A small network was shown many inputs. Here are its activations along a few directions, one row for each input.
Each table varies a few parts of the input and shows all the possible inputs, shuffled.
Descriptions start from the smaller parts, as in this example, which fits no table here: one of 2 separate values, together with either a single point or one of 9 places around a ring or (one of 5 places around a ring, together with one of 6 places along a line).
Shared parts are said once, and a part with two or three values counts as separate values.

Other details of the inputs vary at random and push rows far along two fixed directions, the same in every table; ignore that.

A family of inputs:
x1: [  2  16  31   6 -21 -42 -44 -51   3  17  25]
x2: [-26  -1 -58 -23  -7  22   9  12  -1  -5 -10]
x3: [ -3 -29  19  -9  16   1  -9  15  10 -11 -11]
x4: [ 43  -3  66  14  11  23  35   3  12  -6 -14]
x5: [-16 -24 -19 -10   1 -24 -34 -20  -4   2  -2]
x6: [-12  16 -16  12   2  -1 -32 -21 -27   5  -3]
x7: [-10  19  -5   9   0  -4 -28 -13 -30  10  -1]
x8: [ 10  11 -51   6  13  17   0   8  -1  28 -12]
x9: [  6 -11  71 -15   6  33  30   9  10 -23 -17]
x10: [ 12  14 -19   6 -18 -15  -6 -23 -14  34  -4]
x11: [ 19 -35  63  -1   7   1  27  28   1 -25   7]
x12: [  8 -32  48   1  -7 -21   0 -12 -10 -17   8]
x13: [  2  10   7   0  21  35  14  56   5 -20 -17]
x14: [ 26   3  -3   0  17  32  28  29  26  -2 -25]
x15: [ 12   6 -61   8  -2  12  15   6   1  13  -8]
x16: [ 15  -1   8  22   6   5  -2   0  21 -10  24]
x17: [-13 -24 -45 -17   6  -5  -6  33   4  -5   0]
x18: [  6  -9  59 -23 -10  20  41  17   4 -25  -6]
x19: [ 25  -1  60  12   8  11   9  17  37 -22  13]
x20: [ 10  14  36   9   9 -29  40 -34  14  16 -11]
x21: [ 13   8 -54   4  -3   9  14   9  -3  18  -4]
x22: [-17 -18 -12 -16 -10 -31 -30  -3  -9  14   1]
x23: [  4  -6  65 -21   6  31  28  16   6 -14 -14]
x24: [  7  14 -50  -5   8  13   0  13  10  24 -20]
x25: [ 16  17  21  -6 -39 -44 -12 -60 -17  23  -2]
x26: [-20  -3 -56 -15  -1  25  11  14 -13   6   1]
x27: [  2   6  -8   4  18  34  16  44   8 -33 -17]
x28: [ -1   7 -48  16   2   5 -10  26  16  14  24]
x29: [ 10  13 -26  -3 -25 -20  -2 -32  -3  16 -11]
x30: [-25  -3  -8 -13  39  29  63  32  24  -7 -14]
x31: [-12 -22  -5  -3   8 -18 -34 -12 -16  17   4]
x32: [ -2   8 -56   2  -4   0  -8  25  25   1  22]
x33: [-16  23 -12  -3 -20 -18 -26  -5 -25   7  -5]
x34: [  1 -29  39 -11 -12 -27  -5  -9  -2 -18   0]
x35: [ 26  -4  59  13   3   6  15  12  37 -28  16]
x36: [ -9   1  46 -23 -23  -3   6 -15 -11   1  -6]
x37: [ -2  10 -23   6 -21 -25 -23 -19  15   1  25]
x38: [  8   8  42  16  -2  -2  -6 -20 -21 -19  -1]
x39: [ 18 -37  72   6  23  13  15  21   8 -23  -4]
x40: [  1  14  47   4  -5  -4 -15 -15 -14 -15 -12]
x41: [-33 -15 -22  -5  26 -45  -5 -21   1  14   4]
x42: [ -7  22  28   9 -29 -36 -33 -43 -44  13   7]
x43: [  9   8 -58  -1   5  13   5   4  15  11 -19]
x44: [-22   4 -13 -13  -4   6 -18 -29 -24  22  -1]
x45: [-19 -22 -48 -15  21   4 -23  32   6   9  -9]
x46: [-15  20 -23  -2 -19 -17 -22 -15 -22 -10  -4]
x47: [ -1   4 -48  19  16  14 -19  12  20   8  20]
x48: [-21  -6 -53  -8  10  33   3   2  -5   2  -6]
x49: [ 19   3  57  15   0  17  31  23 -10 -40  -2]
x50: [  6   8  20  18 -31 -42 -29 -56  -6   7  35]
x51: [-14 -31 -55   2  22   7 -16  17   1   0  -1]
x52: [-20   0 -14 -10  -3   8 -18 -37 -21  15  -3]
x53: [ -6  -7  -3 -12   7  42  32  41   0  -4  -6]
x54: [ 19   3  37  15 -16 -18  -2 -13   7  -4  35]
x55: [ 27  10  47  -3 -23 -16  15 -14   1  13 -12]
x56: [ -3 -13  -8  -9   7  44  40  31   3 -21  -6]
x57: [ -5  10 -47   5  -3   0 -12  29  25  10  17]
x58: [ -4  20  25   7 -30 -38 -28 -49 -45   3  12]
x59: [ 14   9 -24  10  -7  -9  -9 -40  -9  22  -6]
x60: [18 -1  5 17 24 29 12 44 30 -7 19]
x61: [  3  10  -8  -3   6  26  24  55   1 -29  -9]
x62: [-17  17 -16  15  12 -39  -3 -28  24  17  27]
x63: [ -8 -18  32  -3 -21 -49 -37 -42 -30  19  12]
x64: [-30  22 -48   8  34  -1  20  22   3  -1  -9]
x65: [-10  -7  11 -18  -1  22  13  -6   3 -13 -13]
Each input here is: one of 5 separate values, together with either a single point or (one of 2 separate values, together with one of 6 places around a ring).
- The inputs of x28 and x63 match in every part but the choice among 5 separate values. If x32 is changed in the same way as x28 into x63, which row does it become? => x17
- The inputs of x29 and x37 match in every part but the choice among 5 separate values. If x59 is changed in the same way as x29 into x37, which row does it become? => x16
- Change only the choice among 5 separate values in x36. List by row number the other rows that result. => x22, x33, x55, x57
- Change only the choice among 2 separate values in x18. List by row number the other rows that result. => x26
- Start at x13 and move only the place on the ring of 6, one step at a time. The first step leads to x40. Which rows follow, in order? => x27, x46, x61, x33

A family of inputs:
x66: [  7  10  24  -1 -23 -14 -22 -45 -19  13   1]
x67: [-18   2  29   0   5   0  -4   3 -11 -17   2]
x68: [  3   9 -22  10  15  44  15  61   8 -22  -2]
x69: [-21  -3 -39 -12   2  -4  -3   2 -12   8  -8]
x70: [  6  -7  25   2 -14 -37 -28 -36 -11  13   5]
x71: [ -6   9 -59   7  20   9   7  22  15  12  -9]
x72: [  6 -12  57 -12   2   7  31  12   3 -21  -7]
x73: [  2 -10  18  -2 -18 -24 -21 -29  -1   4  12]
x74: [ 14 -15  28   2  -3  -7   9  14   8  -8   5]
x75: [ 15 -22  -2   5  23  27  19  46  21 -12  -2]
x76: [ 24  -1  69  12   8   1  28  -7  12 -11   0]
x77: [ 13   7  12   2  -8   0  -2  -6 -10   5 -10]
x78: [-23  -2 -14 -13 -11 -13 -15 -29 -14   8  -1]
x79: [ 12  15  93  17  -5 -21   7 -26   0 -22  16]
x80: [ 10   9  23   4 -20 -17 -21 -44 -24  12  -1]
x81: [-18   5 -26   7  -8 -28 -48 -21 -13   5  20]
x82: [  4   6   7   5   6   1   7 -11  11   6   4]
x83: [  2  11  -9  -6 -24 -11 -14 -22 -15  10   2]
x84: [ -4   6 -31   2   7  10  13  10  19   2   3]
x85: [ -5  11 -20   4  -3 -16   2 -12   2  13   4]
x86: [  1 -12 -17  -5  -1  -1  -2  17  11  -2   7]
x87: [-17  -5 -66  -4  -1 -11 -40 -16  -2  25   9]
x88: [-18  -6 -38  -7  14   9  -5   2  -8   7 -11]
x89: [  8   2  -4   1  16  25  41  43  29 -12  -1]
x90: [-19  -5 -52  -9  19  15   2  23  -2   6 -18]
x91: [ 26  -3  32   2   3  31  40  45   9 -20 -10]
x92: [-22  -3 -30 -11   5   3 -13 -13 -10  12  -6]
x93: [ 15   1  13  -2  -6  25  18  19   7 -12  -4]
- What is each input in this table made of? => one of 4 separate values, together with either a single point or one of 6 places around a ring
- Which other rows agree with x74 in the choice among 4 separate values? List them by row number. => x70, x73, x75, x81, x86, x87
- Change only the choice among 4 separate values in x92. List by row number the other rows that result. => x66, x82, x87
